A small network was trained on made-up records. Each row is its average activation on records with the value named, seen along a few directions.
Values that are neighbours, or in one group, have similar rows; names and order tell nothing.
(in the rows, 500 means zero)
Random noise pushes rows far along 20 fixed directions. That doesn't count. These rows show it; they differ only by the noise:
[427 467 764 607 478 517 316 509 447 403 367 537 397 395 492 494 262 314
 209 383 631 532 487 536 654 538 506 455 523 564 621 389 510]
[448 436 394 438 488 613 441 453 489 448 603 487 540 516 429 423 610 505
 678 425 448 479 494 559 409 602 571 405 591 587 477 605 300]
[435 482 529 476 489 329 596 523 605 442 541 612 377 543 717 309 484 490
 476 465 406 662 446 584 364 718 708 325 629 500 304 317 316]
[563 451 574 681 542 608 526 523 445 482 588 594 466 285 590 531 512 550
 660 613 599 596 404 610 552 537 412 362 573 550 442 615 588]
[402 507 547 532 414 468 481 360 689 538 407 519 453 409 560 376 526 524
 465 490 427 543 639 679 320 604 596 435 378 444 455 433 613]
[657 553 596 674 505 437 458 422 513 272 562 448 480 361 329 465 381 652
 636 592 664 539 513 272 482 453 405 407 606 405 458 517 503]
[572 524 508 537 607 340 554 465 451 658 385 550 467 443 691 600 710 547
 454 474 471 501 389 411 441 396 487 516 425 476 544 288 569]
[509 407 521 430 482 551 462 486 364 558 429 451 450 534 493 606 667 506
 446 423 520 529 594 413 667 367 491 628 631 600 534 399 477]
[423 525 588 300 578 522 563 576 431 501 559 542 546 629 437 361 371 403
 335 382 479 635 602 488 589 364 527 531 593 567 417 416 542]
[507 587 456 583 714 800 488 346 440 331 586 501 407 473 291 419 451 507
 436 541 594 510 774 581 370 466 521 393 570 558 481 445 518]
[448 532 389 455 557 535 524 430 510 496 466 569 490 488 540 586 625 474
 428 582 603 486 491 426 642 526 382 446 701 515 497 550 597]
[488 485 412 536 507 415 364 628 415 447 479 495 455 487 389 445 392 634
 501 496 609 509 208 534 465 321 468 634 417 434 549 593 526]
[550 290 648 390 211 549 475 635 477 386 651 474 366 387 392 574 477 464
 406 527 492 567 589 435 560 430 594 570 432 555 488 631 481]
[470 545 428 391 475 455 479 491 506 484 413 511 604 514 489 539 529 419
 431 449 552 501 526 430 715 472 411 477 684 499 502 508 514]
[431 548 681 730 742 557 485 480 435 626 411 549 376 515 586 515 298 390
 517 514 611 685 475 588 515 527 348 477 554 450 494 385 559]
[542 482 625 498 466 557 594 412 451 501 560 407 430 509 373 502 339 517
 422 519 494 603 598 540 473 490 465 508 370 457 529 594 463]
[505 556 542 328 397 500 606 300 563 484 589 355 546 441 261 378 499 642
 428 539 487 575 742 340 410 360 435 560 431 428 526 661 723]
[547 435 360 481 565 286 597 378 499 582 534 385 460 361 593 410 553 546
 394 341 473 583 268 511 413 652 707 560 661 395 444 256 411]
[465 506 685 591 549 476 468 435 414 494 545 470 690 568 351 418 495 481
 639 477 637 504 333 491 517 582 552 634 432 611 459 431 469]
[452 512 464 420 548 448 384 862 345 543 662 475 645 624 439 494 472 273
 604 431 536 498 277 248 495 366 486 759 558 588 595 522 464]
[456 335 632 677 576 607 415 606 349 450 615 707 382 592 586 407 542 619
 648 601 517 585 338 781 381 545 623 431 423 733 313 429 411]
[563 637 478 496 526 535 617 526 575 360 511 625 576 488 491 463 486 571
 559 585 530 457 521 572 494 448 480 338 408 476 422 580 515]


VEM, 10 values:
pidu: [466 633 621 626 406 440 407 578 363 544 341 537 613 442 592 353 540 547
 761 499 486 728 518 725 495 380 376 407 373 620 553 626 460]
lugir: [417 683 590 502 728 420 406 655 548 491 494 718 639 652 587 465 609 302
 599 535 538 374 441 310 361 451 489 443 400 603 463 306 563]
gana: [701 555 358 661 580 585 503 594 382 447 571 560 817 581 546 667 505 398
 389 633 449 238 619 612 631 565 508 493 461 688 456 305 606]
dovu: [541 480 396 390 433 512 607 447 571 481 447 451 289 236 500 492 565 616
 506 431 459 621 548 602 460 448 625 457 505 308 481 585 433]
kos: [543 377 441 469 413 567 449 728 458 572 414 379 285 500 592 514 301 660
 449 417 351 504 547 615 572 253 491 661 501 382 592 567 531]
vafe: [552 444 619 523 370 485 610 562 296 486 381 518 299 313 709 540 738 636
 586 533 572 820 509 588 755 417 569 473 676 640 442 529 340]
tofis: [541 565 375 411 641 446 539 583 350 569 586 599 683 499 422 501 610 343
 449 477 513 527 334 617 478 436 578 498 366 591 404 410 475]
tevi: [463 439 538 501 560 633 529 576 381 529 693 468 407 501 468 435 536 431
 525 501 484 556 502 459 363 517 606 584 518 621 543 514 438]
bek: [559 580 461 470 543 661 687 601 531 443 401 511 328 630 630 585 627 544
 579 485 479 434 686 524 579 472 637 533 533 510 457 417 256]
gotep: [527 449 489 463 447 441 603 702 408 561 481 596 247 788 650 693 388 529
 420 721 396 541 464 632 492 439 413 485 250 470 490 634 357]
The values of VEM form a ring.
Question: Going along VEM from bek by way of its neighbour lugir, in what order are vafe, tofis, tevi, gotep met?
Answer: gotep, vafe, tevi, tofis
Question: How many steps from neighbour to neighbour lead from kos to gana, at the fewest?
Answer: 3

FARAZ, 12 values:
vam: [484 410 679 592 476 375 420 333 608 531 480 566 580 560 327 478 525 572
 682 572 547 589 535 584 401 568 522 502 290 484 230 358 528]
gat: [485 442 519 565 437 464 279 647 491 406 429 444 359 723 584 511 394 638
 504 450 418 329 564 217 543 416 489 619 668 497 608 396 397]
sazal: [497 493 394 637 954 686 545 368 516 465 567 654 427 756 588 587 333 501
 541 486 510 381 463 451 501 679 360 254 829 466 371 327 374]
vop: [629 539 483 631 636 497 442 844 358 447 642 469 385 494 590 504 246 386
 514 476 402 539 417 458 269 422 536 489 394 475 619 472 331]
pok: [399 525 515 473 535 632 578 498 593 426 601 358 442 596 284 342 160 638
 492 411 592 385 336 445 512 536 529 692 487 359 556 748 466]
namo: [451 419 722 569 265 551 349 801 416 329 459 695 369 316 524 470 573 306
 592 552 597 764 580 669 580 420 609 426 502 677 392 496 394]
gev: [515 507 380 431 522 378 172 612 232 439 592 520 600 673 351 520 751 430
 529 552 501 405 438 193 366 294 383 544 493 732 637 476 400]
vitu: [316 481 387 500 473 359 331 423 429 551 390 547 352 662 559 526 554 299
 204 637 554 625 512 643 466 671 466 468 574 578 481 410 505]
doki: [543 463 563 531 658 550 458 638 431 569 479 563 421 452 558 504 545 479
 585 430 437 557 610 489 424 311 592 511 523 519 431 257 527]
beto: [550 687 638 739 683 614 579 570 473 345 395 539 418 563 621 482 448 514
 607 480 629 462 495 437 528 509 557 455 569 527 592 343 314]
lil: [433 446 402 491 394 519 339 679 397 462 379 516 244 339 651 486 716 481
 443 455 556 548 467 529 505 374 614 578 644 610 659 468 457]
zaze: [548 465 336 445 673 565 489 471 494 754 328 494 508 464 703 654 478 463
 268 223 271 311 407 642 484 366 453 458 360 413 701 375 557]
The values of FARAZ form 4 separate groups.
Question: List the group mates of zaze, in the order listed.
Answer: sazal, namo, beto
Question: List the group mates of gat, in the order listed.
Answer: vop, doki
Question: List the group mates of vam, in the order listed.
Answer: pok

MIDO, 13 values:
tamik: [505 455 140 378 527 404 442 504 643 575 483 415 325 471 603 461 479 610
 435 392 270 439 571 528 296 456 532 443 617 273 506 428 494]
garo: [269 708 401 303 567 415 720 780 635 565 371 653 464 859 485 456 650 539
 913 539 700 645 154 530 524 320 501 787 344 363 307 665 299]
rek: [813 821 322 678 719 418 898 444 445 375 467 338 590 569 480 526 436 644
 574 565 583 532 497 458 536 534 606 584 582 294 383 212 274]
nuto: [595 420 528 365 322 486 700 447 568 345 688 527 639 668 299 627 483 549
 594 697 566 541 568 378 715 602 485 505 556 463 246 658 421]
vul: [380 386 356 503 269 750 646 489 514 716 536 396 363 425 674 638 620 393
 461 631 375 553 603 845 472 714 510 627 399 545 648 826 550]
zira: [702 547 439 502 216 121 642 370 406 589 502 285 708 287 402 614 612 572
 559 679 541 662 325 442 604 582 406 616 343 378 541 711 487]
pese: [525 341 548 444 411 336 486 296 473 649 479 385 474 328 456 566 702 602
 631 486 536 653 518 313 594 522 431 521 691 452 421 511 538]
zup: [523 461 537 841 377 515 344 379 562 499 357 377 419 566 482 439 266 627
 449 590 479 503 682 789 438 597 475 577 426 432 488 367 604]
vusut: [352 631 224 486 424 548 474 736 530 415 574 587 527 656 618 428 589 240
 494 727 548 542 548 649 502 716 536 543 689 649 442 565 467]
gaku: [464 311 532 499 553 691 382 510 618 416 459 596 233 229 449 584 348 421
 311 377 602 454 451 729 556 492 666 405 475 380 460 456 502]
gonov: [648 410 386 534 584 638 635 417 446 442 494 435 480 452 612 440 483 874
 482 385 516 287 310 664 691 490 596 528 674 520 489 501 495]
velam: [229 414 439 425 392 562 499 771 779 628 439 522 348 347 708 474 389 332
 527 373 491 559 360 602 512 570 567 678 609 306 546 632 628]
zok: [257 423 750 353 453 682 496 458 605 416 498 615 172 544 424 587 499 320
 329 547 560 590 712 356 492 575 501 400 479 538 524 663 469]
The values of MIDO form a ring.
Question: Going along MIDO from vul by way of its neighbour zup, in what order are rek, pese, vusut, zok met?
Answer: vusut, pese, zok, rek
Question: List every value one step from tamik, in the order listed.
Answer: gaku, gonov
